Look-ups in named tables: a row name and a column name give one cell, copied from the table.

pefugu:
,vol,ruva,tes,sule,pir,fogope,ganezab,poz,mozeza
lat,5856,6303,6430,7915,5049,4983,3749,3561,6556
lotil,6600,5335,6777,6416,6358,7685,5531,9814,7559
tos,6431,4946,5646,7092,3237,5000,6111,5298,5914
mabil,3268,5465,4675,1135,3983,5287,5567,5093,4989
vam,4991,5920,7201,4475,2477,4372,4266,6352,6693
ton,5011,7777,4174,7148,8302,7002,7274,5069,9202
seb,4715,5937,9361,3027,6681,5198,3319,3388,6579
debode,6051,4989,4387,7685,5368,5765,3830,8195,3751
senekim,4949,5799,7791,4234,7013,6515,4163,4664,6978
folu,6682,4355,5894,7002,6048,4479,5528,2885,3729
gilomob,5638,4567,7625,6439,6182,4484,5530,1249,4950

What is the vol of debode in pefugu?
6051
What is the ganezab of senekim in pefugu?
4163
What is the vol of ton in pefugu?
5011
What is the poz of lotil in pefugu?
9814
What is the mozeza of lotil in pefugu?
7559
What is the fogope of vam in pefugu?
4372
What is the vol of vam in pefugu?
4991
What is the tes of mabil in pefugu?
4675
What is the poz of ton in pefugu?
5069
What is the mozeza of tos in pefugu?
5914
What is the poz of seb in pefugu?
3388
What is the vol of mabil in pefugu?
3268
What is the ruva of mabil in pefugu?
5465
What is the fogope of lotil in pefugu?
7685
What is the mozeza of vam in pefugu?
6693
What is the pir of vam in pefugu?
2477
What is the pir of gilomob in pefugu?
6182
What is the mozeza of ton in pefugu?
9202
What is the ganezab of folu in pefugu?
5528

muz:
         redinek  kugug  kesesu  vaso  geno  buk  tori
sabomu       218    214      87    94   207  171   157
demusi       102    130     147   167   163  111   128
kibotu       100    130     116   132   183  116   157
lusa         187    220     159   135    19  101   135
raz           88    128     111   137   183  108   178
kuva         113    127     187   137   160  164   121
vigag        216    230      74   100   215  161   117
nasez        146    119     134   158   147  129   121
nuretez       77    138      88   172   148   79   220
rizuta       131    151     157   135   167  140   129

demusi, kesesu => 147
lusa, tori => 135
nuretez, vaso => 172
rizuta, buk => 140
nasez, vaso => 158
kuva, geno => 160
sabomu, kugug => 214
kuva, vaso => 137
nasez, geno => 147
vigag, buk => 161
lusa, vaso => 135
raz, kugug => 128
raz, tori => 178

Table midup
         dad  zasidek  garani  kon  lovo
figez    175      235     100  168    67
sulurof  197      145     191   81   176
fekevuf  125       62     203  216   125
beg       12       97     154  156   150
golada    44        3      17  214    19
supifat   29      137     187   90    88
tatifem   89      206     196  114   106

zasidek of fekevuf: 62
lovo of supifat: 88
lovo of golada: 19
lovo of beg: 150
lovo of tatifem: 106
garani of tatifem: 196
kon of golada: 214
zasidek of beg: 97
dad of figez: 175
dad of sulurof: 197
dad of tatifem: 89
garani of fekevuf: 203
lovo of figez: 67
kon of figez: 168

sab
fields: gidag, sagedi, lomumu, defos, mir, mokuvu, tus
batukes: [3155, 6229, 5435, 6884, 5331, 4988, 6287]
ris: [1628, 7697, 5038, 8988, 5973, 5769, 7325]
ped: [1935, 8228, 4489, 9248, 6109, 6344, 7346]
tudi: [4777, 5124, 4988, 4956, 5055, 5229, 5102]

What is the lomumu of batukes in sab?
5435
What is the mir of ped in sab?
6109
What is the defos of tudi in sab?
4956
What is the mokuvu of ris in sab?
5769
What is the gidag of ris in sab?
1628
What is the defos of ris in sab?
8988
What is the tus of tudi in sab?
5102
What is the mir of batukes in sab?
5331
Row with the largest defos: ped

losofe =
	sivuso	vir	vov	farova
fof	114	175	215	148
nef	141	107	78	91
nen	123	168	158	135
dusizu	115	170	129	134
det	144	189	130	148
funud	116	85	158	119
toku	142	218	122	117
zozun	116	124	148	144
vikon	148	167	135	132
dal	119	229	123	123
sev	121	128	35	147
leror	135	158	167	144
mim	140	67	148	132
ruz	137	188	201	130

vir of dal: 229
sivuso of dusizu: 115
sivuso of funud: 116
sivuso of leror: 135
vov of toku: 122
farova of mim: 132
farova of dal: 123
vir of nef: 107
farova of fof: 148
vir of fof: 175
vir of nen: 168
sivuso of mim: 140
sivuso of ruz: 137
vir of vikon: 167
vov of fof: 215
vir of ruz: 188
vir of leror: 158
vov of funud: 158
Row with the largest vov: fof

